A small network was shown many inputs. Here are its activations along a few directions, one row for each input.
In each table, some parts of the input vary, and every possible input appears once, in random order.
Descriptions start from the smaller parts, as in this example, which fits no table here: one of 3 separate values, together with either a single point or one of 9 places along a line or (one of 4 places along a line, together with one of 8 places around a ring).
Shared parts are said once, and a part with two or three values counts as separate values.

Other details of the inputs shift rows strongly along two fixed directions, in all tables alike. That doesn't count.

Rows:
x1: .13 .04 -.04 .03 -.14 -.03 .05 -.01 -.06 -.07 .08 -.02 .07 .15 -.07
x2: .09 .00 -.09 -.03 -.15 -.05 .02 -.05 -.01 -.09 .00 -.16 .06 .11 -.09
x3: -.04 .08 .14 -.08 -.01 -.08 .02 -.08 -.06 -.10 .11 -.04 .13 .04 .00
x4: .07 -.14 -.01 -.12 -.16 -.12 -.05 .09 -.21 -.12 -.14 .07 .14 .08 -.12
x5: -.10 -.18 .11 -.12 -.11 -.02 -.17 .07 .03 .20 -.25 .26 -.15 -.35 .11
x6: -.15 .04 -.29 .31 .84 .19 -.11 .13 .00 .18 -.25 .20 -.29 -.37 .00
x7: -.01 .01 .05 -.06 -.10 -.04 .02 -.13 -.07 -.12 .05 -.20 .06 -.07 -.06
x8: .05 .01 -.07 -.01 -.16 -.03 .05 .00 -.05 -.04 .05 -.12 .05 .14 -.11
x9: -.06 -.03 .13 .00 -.03 .02 .00 -.08 -.13 -.14 .12 -.03 .12 .05 .07
x10: -.12 .05 .11 -.13 -.03 -.07 .02 -.06 -.06 -.07 .08 -.14 .12 .03 -.03
x11: .03 -.02 -.01 -.01 -.05 -.05 .01 -.01 -.01 -.10 .08 .06 .19 .22 .01
x12: -.12 -.03 .05 -.02 -.10 .08 -.07 -.01 .19 .28 -.06 .07 -.23 -.28 .11
x13: -.13 .15 -.28 .24 .87 .01 -.01 .08 -.25 -.19 -.07 .00 .06 -.12 -.16
x14: .03 -.05 .07 .03 -.07 .00 .00 -.16 -.07 -.19 .09 -.05 .13 -.06 .01
x15: .01 .03 .16 -.03 -.04 .02 .04 -.10 -.11 -.09 .09 -.08 .07 .03 -.04
x16: -.03 .21 -.30 .28 .78 .02 .04 .08 -.30 -.16 -.07 -.07 -.06 -.18 -.24
x17: .08 -.08 .00 .05 -.08 .05 .02 -.03 -.05 -.09 .06 .02 .12 .22 -.04
x18: .17 .03 -.06 .01 -.13 -.06 .02 -.06 -.01 -.12 .03 -.05 .08 .12 -.05
x19: -.13 -.01 .12 -.09 -.01 .01 -.05 .05 .27 .24 -.05 .15 -.16 -.23 .18
x20: .09 -.03 .02 -.03 -.09 .00 .09 .04 -.02 -.06 .03 -.08 .06 .20 -.09
x21: .08 .05 .00 -.02 -.09 -.04 .03 .02 -.07 -.06 .06 -.03 .08 .23 .01
x22: -.02 -.09 -.04 .05 -.08 .09 -.11 .07 .23 .26 -.08 .26 -.15 -.02 .24
x23: -.02 .14 -.43 .23 .75 .05 .03 .18 -.23 -.07 -.19 -.14 -.07 .05 -.30
x24: -.01 -.04 -.02 -.03 -.09 .05 -.04 .15 .26 .28 -.11 .16 -.22 -.04 .19
x25: .06 .07 .00 -.05 -.07 -.10 .03 .01 .00 -.06 .07 .01 .13 .22 -.02
x26: -.06 -.03 -.06 -.04 -.11 .06 -.09 .11 .24 .33 -.13 .11 -.22 -.03 .17
x27: -.02 -.02 .16 -.06 -.04 .02 .09 -.04 -.08 -.10 .08 -.12 .06 .02 -.06
x28: .05 -.03 -.01 .02 -.10 .09 -.07 .05 .25 .31 -.11 .21 -.21 -.03 .13
x29: -.10 .03 .12 -.09 -.06 -.02 .02 -.05 -.12 -.07 .07 -.18 .06 .04 .00
x30: .10 .00 -.03 .00 -.14 -.03 .10 .04 -.02 -.08 .07 -.06 .06 .14 -.10
x31: -.01 -.04 .10 .05 -.07 .03 .03 -.12 -.12 -.15 .14 -.01 .11 -.03 -.01
x32: -.02 .04 -.03 -.10 -.09 -.09 .03 .02 .00 -.03 .04 -.10 .12 .21 -.06
x33: -.02 .07 .15 -.05 -.04 -.03 .03 -.06 -.13 -.10 .10 -.08 .07 .05 .04
x34: .08 -.06 -.08 .00 -.13 .03 -.05 .06 .32 .23 -.13 .14 -.22 -.15 .12
x35: .01 .00 .06 .00 -.08 .05 -.10 -.08 .23 .20 -.08 .14 -.21 -.31 .17
x36: .00 .01 .11 -.03 -.08 -.02 .10 -.04 -.08 -.12 .12 -.11 .05 -.05 -.07
x37: .04 .00 .09 -.05 -.08 -.04 .07 -.09 -.04 -.17 .07 -.15 .06 -.08 -.04
x38: -.05 .02 .15 -.08 -.04 -.03 .07 -.01 -.10 -.11 .09 -.12 .06 .03 .02
x39: .03 -.10 -.08 .10 -.13 .10 -.09 .04 .24 .25 -.06 .27 -.16 -.09 .15
x40: .14 -.06 -.07 .06 -.12 -.01 .00 -.08 -.02 -.16 .05 .00 .13 .12 -.02
x41: -.03 -.02 -.03 -.07 -.06 .00 -.04 .13 .33 .28 -.10 .20 -.16 -.05 .15
x42: -.07 -.01 .13 -.07 -.06 .02 .04 -.08 -.10 -.06 .05 -.18 .05 .03 -.08
Each input here is: one of 2 separate values, together with either a single point or (one of 4 places along a line, together with one of 5 places along a line).
Changing only the choice among 2 separate values turns x5 into x4. The same change can be made to x38. Which row results?
Answer: x24
Changing only the choice among 2 separate values turns x2 into x7. The same change can be made to x32. Which row results?
Answer: x10
Which other rows does x19 become when the choice among 2 separate values takes its other values? List them by row number.
Answer: x41

Rows:
x43: -.01 .00 .09 -.05 -.05 -.05 .02 .01 -.07 -.07 .03 .00 .05 -.02 -.01
x44: -.07 -.06 .09 -.07 -.05 .01 .00 -.02 -.07 -.04 .01 -.06 .06 -.01 -.02
x45: .04 .01 .08 .00 -.03 -.02 .03 -.08 .00 -.09 .08 .00 .07 -.02 .00
x46: .03 .07 .01 -.03 -.07 .00 .09 .02 .05 .02 .07 -.13 -.02 .14 -.04
x47: -.08 -.03 .10 -.03 -.02 .04 .01 -.06 -.04 -.05 .07 -.07 .06 .01 .02
x48: -.03 -.03 .04 -.04 -.08 -.03 -.01 -.06 -.06 -.05 .00 -.09 .04 -.04 -.04
x49: -.06 .20 -.33 .28 .90 .00 .05 .14 -.30 -.20 -.08 -.06 -.01 -.11 -.22
x50: -.12 -.03 .04 -.02 .08 .07 -.12 .08 .17 .31 -.16 .20 -.25 -.26 .17
x51: -.03 -.04 -.06 .02 .02 .07 -.11 .04 .22 .27 -.17 .16 -.26 -.32 .13
x52: .02 -.07 -.10 .13 .02 .15 -.10 .08 .23 .31 -.13 .28 -.25 -.12 .15
x53: .03 .04 -.05 -.03 -.06 -.05 .01 -.01 .06 -.02 .05 -.01 .09 .16 .01
x54: .04 -.02 .07 -.04 -.06 -.06 .02 -.03 -.04 -.09 .01 .00 .06 -.04 -.03
x55: .07 -.06 -.04 -.01 -.09 -.04 -.01 .03 -.02 -.05 -.02 .03 .07 .13 -.02
x56: .03 .02 .03 .01 -.07 .01 .02 -.09 -.01 -.08 .07 -.07 .03 -.04 .00
x57: .04 .04 -.01 -.07 -.09 -.04 .08 .06 .01 .02 .01 -.13 -.02 .12 -.08
x58: -.06 .03 .13 -.03 -.01 .01 .01 -.05 -.06 -.03 .08 -.04 .05 .03 .04
x59: .04 .01 -.07 -.07 -.09 -.08 -.01 .03 .02 -.02 -.01 -.01 .08 .14 -.03
x60: -.04 .00 .05 .00 -.06 .01 .00 -.10 -.03 -.05 .07 -.09 .04 -.02 -.01
x61: .06 -.03 -.03 .03 -.07 -.01 .00 -.01 .02 -.05 .04 .03 .07 .15 .02
x62: .10 -.07 -.03 .03 -.12 .02 .01 .03 -.07 -.03 -.01 .05 .04 .12 -.05
Describe the family of inputs behind these rows.
Answer: one of 2 separate values, together with either one of 4 places along a line or one of 6 places around a ring
Changing only the choice among 2 separate values turns x46 into x57. The same change can be made to x47. Which row results?
Answer: x44
Which other rows does x51 become when the choice among 2 separate values takes its other values? List them by row number.
Answer: x56

Rows:
x63: .06 -.03 .06 -.03 -.15 -.04 .01 -.03 -.06 -.10 .06 .02 .12 .12 .00
x64: .06 -.05 .03 -.05 -.18 -.04 .01 -.04 -.06 -.10 .02 -.05 .10 .08 -.05
x65: .05 .02 .03 -.03 -.15 -.02 .05 -.06 -.01 -.06 .10 -.09 .07 .14 -.02
x66: -.02 .21 -.37 .24 .80 -.02 .08 .13 -.34 -.25 -.05 -.17 .08 .10 -.28
x67: -.03 .02 -.08 .01 .06 .03 -.04 .07 .20 .22 -.10 .07 -.19 -.13 .07
x68: -.07 .00 .21 -.07 -.10 -.01 .03 -.15 -.11 -.13 .12 -.12 .08 -.12 .00
x69: .04 -.02 .06 -.01 -.13 -.01 .04 -.04 -.02 -.08 .10 -.01 .12 .16 .01
x70: -.04 -.06 -.07 .02 .05 .03 -.10 .08 .12 .19 -.15 .18 -.14 -.13 .08
x71: -.10 .00 .24 -.09 -.08 -.02 .02 -.13 -.12 -.13 .12 -.09 .10 -.09 .02
x72: -.05 -.02 -.05 .00 .06 .04 -.06 .10 .13 .22 -.14 .12 -.18 -.12 .07
x73: .01 -.02 -.09 .09 .06 .09 -.05 .04 .19 .19 -.07 .15 -.16 -.11 .10
x74: .01 .02 .07 -.09 -.13 -.06 .05 -.01 -.01 -.06 .07 -.09 .09 .14 -.02
x75: -.02 -.02 -.07 .01 .04 .05 -.05 .08 .14 .21 -.13 .09 -.20 -.14 .05
x76: .09 -.03 .03 -.01 -.17 -.03 .02 -.05 -.05 -.11 .06 -.01 .10 .09 -.03
Describe the family of inputs behind these rows.
Answer: one of 2 separate values, together with either a single point or one of 6 places around a ring
Changing only the choice among 2 separate values turns x66 into x65. The same change can be made to x74. Which row results?
Answer: x67
Which other rows does x73 become when the choice among 2 separate values takes its other values? List them by row number.
Answer: x69

Rows:
x77: .07 .06 -.09 .02 -.08 -.03 .07 .02 -.01 -.05 .07 -.13 .04 .18 -.06
x78: -.07 .08 .12 -.10 .02 -.10 .01 -.07 -.10 -.12 .07 -.07 .12 -.06 -.01
x79: .04 -.06 -.05 -.02 -.07 -.06 .01 .06 -.08 -.08 -.01 .03 .13 .18 -.09
x80: .08 -.01 -.09 .00 -.09 -.02 .01 -.01 -.04 -.06 -.01 -.11 .06 .16 -.09
x81: -.10 -.01 .14 -.08 .02 .01 .04 -.05 -.14 -.11 .07 -.10 .10 -.03 -.02
x82: -.16 .09 -.32 .24 .83 .15 -.07 .16 -.03 .16 -.27 .07 -.33 -.48 -.06
x83: -.04 .01 .12 -.05 -.01 -.06 .03 -.09 -.09 -.15 .06 -.15 .06 -.11 -.05
x84: .06 .07 -.02 -.03 -.01 -.04 .09 .05 .03 -.04 .08 -.06 .08 .25 -.04
x85: -.10 .17 -.48 .27 .81 .08 -.06 .30 .08 .25 -.27 .14 -.31 -.15 -.03
x86: -.10 .01 .15 -.08 .03 -.07 .02 -.05 -.10 -.14 .06 -.10 .10 -.05 -.01
x87: .16 -.04 -.07 .01 -.11 -.05 .02 .03 -.10 -.12 -.03 .01 .07 .12 -.09
x88: .02 -.01 -.06 -.04 -.05 -.03 .00 .02 -.06 -.05 -.01 -.06 .10 .22 -.05
x89: .08 -.01 .01 .11 -.02 .03 .02 -.13 -.05 -.16 .13 .01 .12 .04 .01
x90: -.01 .07 .08 -.07 -.02 -.09 .02 -.11 -.09 -.14 .06 -.12 .08 -.12 -.05
x91: .12 .07 -.06 .01 -.05 -.02 .10 .01 .05 -.05 .08 -.11 .04 .19 -.08
x92: -.12 -.24 .59 -.30 -.94 .12 -.12 -.16 .43 .47 .09 .25 -.20 -.16 .45
x93: -.04 .00 .14 .01 -.03 .06 .05 -.09 -.17 -.09 .08 -.14 .02 -.05 -.07
x94: .10 -.06 -.09 .01 -.11 -.04 .03 .02 -.07 -.09 -.01 -.02 .09 .12 -.13
x95: .10 -.04 -.04 -.02 -.07 -.06 .01 .07 -.11 -.10 -.03 .06 .11 .18 -.05
x96: -.11 -.14 .03 .09 -.08 .23 -.27 .04 .65 .68 -.20 .61 -.48 -.46 .52
Changing only one part turns x80 into x88. The same change can be made to x89. Which row results?
Answer: x96
Describe the family of inputs behind these rows.
Answer: one of 2 separate values, together with either a single point or one of 4 places along a line or one of 5 places along a line
Which other rows does x80 become when the place on the line of 5 takes its other values? List them by row number.
Answer: x77, x87, x91, x94
A walk changes only the place on the line of 4. It starts at x93 and steps to x82. List the rest of the walk in order.
Answer: x83, x90
